These are the activations of a small network on made-up records, seen along a few directions, one row for each record.
After each row come some of the record's fields: Sima, Lafen, Lavig, Kur.
The largest differences between rows may come from other fields.
(in the rows, 500 means zero)
Strong random noise was added to every row along 8 fixed directions; ignore it. To show where, here is one row again and again, with new noise each time:
[579 605 641 353 474 398 580 458 745 583 489 638 281 678 480 484 637 646
 403 528]
[529 437 604 505 336 351 515 495 441 577 585 523 336 430 517 479 564 460
 478 523]
[489 495 625 490 460 571 558 356 601 492 567 427 353 375 504 377 610 605
 435 489]
[417 546 423 468 522 355 475 635 624 517 275 440 466 661 527 386 416 597
 465 550]
[368 467 445 631 476 456 438 637 557 294 209 397 466 431 462 172 428 605
 481 414]
[557 631 725 525 415 341 360 646 608 626 595 765 382 697 395 640 655 538
 380 386]
[477 755 659 594 530 500 392 609 675 480 508 703 428 562 504 526 598 612
 374 281]
[531 395 402 642 444 510 630 419 468 352 452 421 500 207 586 221 440 551
 477 450]
[634 344 588 616 446 642 518 349 687 344 524 482 428 443 334 276 593 736
 281 489]
[511 312 446 561 493 441 480 515 514 585 504 388 655 509 356 378 499 565
 468 554]

[369 558 607 416 390 497 682 401 360 488 510 338 404 292 674 384 548 396
 593 498]	(Sima k1; Lafen d1; Lavig n1; Kur l4)
[531 544 418 521 552 432 514 512 525 634 556 526 575 487 579 541 470 505
 518 502]	(Sima k3; Lafen d2; Lavig n3; Kur l4)
[521 487 357 439 628 525 621 455 677 393 333 496 537 540 478 351 428 644
 474 514]	(Sima k1; Lafen d1; Lavig n2; Kur l2)
[474 398 407 531 580 536 558 495 486 491 443 417 715 394 407 311 521 512
 614 464]	(Sima k2; Lafen d2; Lavig n3; Kur l1)
[413 436 383 318 658 579 747 312 639 511 396 270 618 417 463 249 510 629
 592 583]	(Sima k1; Lafen d2; Lavig n3; Kur l4)
[690 285 596 600 346 435 423 507 425 495 651 653 507 578 266 581 565 479
 377 517]	(Sima k3; Lafen d1; Lavig n2; Kur l2)
[584 358 655 564 375 396 421 559 390 504 622 723 443 420 250 495 682 392
 598 374]	(Sima k3; Lafen d1; Lavig n2; Kur l2)
[331 510 467 355 552 513 530 517 564 457 251 291 427 592 511 346 472 542
 603 598]	(Sima k2; Lafen d2; Lavig n2; Kur l3)
[427 754 616 465 436 370 450 663 523 471 412 674 294 597 621 576 523 449
 499 400]	(Sima k2; Lafen d2; Lavig n3; Kur l4)
[763 317 302 536 360 316 682 512 450 390 331 622 418 493 616 312 393 464
 539 627]	(Sima k2; Lafen d2; Lavig n1; Kur l1)
[515 785 411 510 682 685 487 443 665 533 584 510 603 624 737 755 363 608
 307 502]	(Sima k1; Lafen d1; Lavig n2; Kur l4)
[558 552 474 536 634 572 623 407 399 682 769 596 836 300 487 568 624 396
 660 360]	(Sima k3; Lafen d2; Lavig n3; Kur l1)
[453 338 623 555 472 562 397 462 451 567 608 390 548 387 316 430 637 497
 546 467]	(Sima k1; Lafen d1; Lavig n1; Kur l1)
[429 773 603 605 747 796 361 488 740 396 526 626 598 474 417 519 618 671
 452 204]	(Sima k3; Lafen d1; Lavig n2; Kur l3)
[367 655 510 649 727 761 313 567 725 430 399 398 765 621 377 425 506 720
 382 351]	(Sima k3; Lafen d1; Lavig n1; Kur l4)
[591 357 501 558 400 282 530 623 383 551 509 661 612 452 369 415 560 397
 598 410]	(Sima k1; Lafen d1; Lavig n1; Kur l1)
[599 490 524 690 289 434 509 577 249 323 528 670 396 264 638 461 477 315
 543 377]	(Sima k2; Lafen d2; Lavig n3; Kur l1)
[399 749 657 401 624 446 404 589 612 839 675 574 612 709 503 774 626 501
 488 426]	(Sima k1; Lafen d1; Lavig n1; Kur l4)
[419 530 467 503 490 473 494 573 494 487 382 416 503 526 559 417 460 494
 538 520]	(Sima k2; Lafen d2; Lavig n3; Kur l4)
[545 428 444 426 523 498 664 367 557 466 426 468 389 326 554 283 551 534
 634 524]	(Sima k3; Lafen d1; Lavig n1; Kur l1)
[507 471 237 612 567 441 540 605 443 545 373 388 779 560 644 436 294 484
 516 573]	(Sima k2; Lafen d2; Lavig n1; Kur l4)
[585 439 592 629 301 272 568 630 304 433 557 758 528 349 429 426 562 353
 524 298]	(Sima k1; Lafen d1; Lavig n1; Kur l4)
[415 557 498 373 487 379 553 483 519 698 561 385 445 572 636 614 445 492
 454 622]	(Sima k1; Lafen d2; Lavig n3; Kur l4)
[558 393 473 498 481 640 442 383 459 439 607 428 449 507 485 657 422 494
 394 631]	(Sima k3; Lafen d1; Lavig n2; Kur l1)
[406 596 431 601 580 498 422 601 411 500 501 539 584 312 589 508 467 407
 633 338]	(Sima k2; Lafen d2; Lavig n3; Kur l1)
[672 613 417 525 666 640 649 367 795 389 518 664 570 542 528 466 476 748
 277 422]	(Sima k1; Lafen d2; Lavig n3; Kur l2)
[422 284 342 379 521 448 589 455 392 491 344 302 527 402 416 305 463 427
 752 637]	(Sima k3; Lafen d1; Lavig n2; Kur l3)
[484 451 491 659 554 671 492 419 405 428 613 451 664 221 462 413 539 481
 550 354]	(Sima k3; Lafen d1; Lavig n1; Kur l3)
[686 389 367 663 496 457 489 577 449 404 491 695 654 451 437 460 446 478
 487 419]	(Sima k2; Lafen d2; Lavig n3; Kur l1)
[346 564 610 584 564 687 269 534 545 469 483 372 472 499 426 498 563 557
 505 432]	(Sima k3; Lafen d1; Lavig n1; Kur l3)
[252 676 597 698 408 554 189 720 324 271 364 468 278 349 641 537 411 366
 545 310]	(Sima k2; Lafen d2; Lavig n2; Kur l3)
[340 686 530 476 468 504 306 596 509 382 389 454 205 565 685 686 341 486
 396 516]	(Sima k1; Lafen d1; Lavig n2; Kur l1)
[632 256 610 665 346 492 356 573 410 424 591 614 598 523 181 470 599 476
 424 446]	(Sima k2; Lafen d2; Lavig n2; Kur l4)
[454 642 534 299 483 431 636 420 675 546 393 413 240 636 709 494 463 603
 413 641]	(Sima k1; Lafen d1; Lavig n1; Kur l4)
[455 595 450 602 645 555 381 595 675 497 456 508 671 616 446 514 440 662
 339 406]	(Sima k1; Lafen d2; Lavig n3; Kur l4)
[493 476 380 562 590 455 557 580 479 634 450 437 841 556 480 392 487 494
 593 487]	(Sima k2; Lafen d2; Lavig n1; Kur l4)
[379 531 649 432 501 538 260 523 445 722 674 406 400 565 491 780 576 397
 559 567]	(Sima k2; Lafen d2; Lavig n2; Kur l1)
[468 638 701 568 486 563 391 530 488 565 663 611 480 471 471 614 649 468
 487 351]	(Sima k3; Lafen d1; Lavig n1; Kur l1)

Which values does each new row have?
[677 421 635 566 415 450 408 541 559 538 575 703 446 638 300 519 656 551
 434 470]	(Sima k3; Lafen d1; Lavig n1; Kur l3)
[594 463 354 513 458 481 572 467 331 537 591 483 562 502 687 683 335 378
 471 628]	(Sima k2; Lafen d2; Lavig n2; Kur l3)
[561 680 509 546 579 603 550 370 594 598 697 553 495 391 690 613 521 563
 417 441]	(Sima k3; Lafen d2; Lavig n3; Kur l4)
[450 435 582 513 480 674 487 406 564 418 465 291 523 543 421 388 528 615
 384 571]	(Sima k1; Lafen d1; Lavig n1; Kur l4)
[501 373 493 683 367 560 313 532 525 275 398 368 305 554 503 462 327 630
 206 591]	(Sima k1; Lafen d1; Lavig n1; Kur l2)
[517 499 716 466 356 481 524 419 483 539 571 514 233 401 527 426 688 467
 563 496]	(Sima k3; Lafen d1; Lavig n1; Kur l1)
[444 739 540 529 588 563 488 570 611 406 396 597 497 544 574 480 511 573
 465 342]	(Sima k1; Lafen d1; Lavig n1; Kur l3)
[610 491 360 524 484 464 669 447 458 512 462 485 536 409 711 400 436 467
 560 561]	(Sima k2; Lafen d2; Lavig n1; Kur l1)
[617 349 447 584 461 559 470 516 537 414 454 461 658 681 354 459 438 598
 323 602]	(Sima k2; Lafen d2; Lavig n3; Kur l4)
[703 315 360 638 455 542 599 354 577 370 552 492 491 382 531 388 380 654
 262 570]	(Sima k1; Lafen d2; Lavig n3; Kur l4)
[491 346 436 386 447 370 612 409 472 619 549 364 454 453 528 486 441 484
 500 659]	(Sima k1; Lafen d1; Lavig n2; Kur l4)
[352 683 531 476 619 684 501 359 549 539 641 349 459 378 680 634 461 550
 413 479]	(Sima k1; Lafen d2; Lavig n3; Kur l2)
[487 258 499 587 455 436 359 631 348 623 558 426 795 587 237 514 527 406
 553 533]	(Sima k2; Lafen d2; Lavig n2; Kur l4)
[466 535 609 609 437 580 354 476 563 470 600 441 357 482 541 579 477 593
 278 491]	(Sima k1; Lafen d2; Lavig n3; Kur l4)
[331 673 493 647 592 694 377 516 476 518 528 299 604 417 696 540 429 509
 472 443]	(Sima k2; Lafen d2; Lavig n1; Kur l4)
[482 391 340 516 600 588 437 487 523 466 460 384 591 491 467 504 386 540
 496 578]	(Sima k2; Lafen d2; Lavig n3; Kur l1)
[445 622 580 591 571 552 534 538 552 494 538 571 703 418 434 394 607 546
 497 280]	(Sima k1; Lafen d2; Lavig n3; Kur l4)
[561 599 424 377 518 355 544 520 600 567 401 606 290 584 647 532 472 510
 571 579]	(Sima k3; Lafen d2; Lavig n3; Kur l1)
[322 694 497 416 557 433 464 640 451 482 352 531 441 499 595 528 479 394
 675 405]	(Sima k2; Lafen d2; Lavig n2; Kur l3)
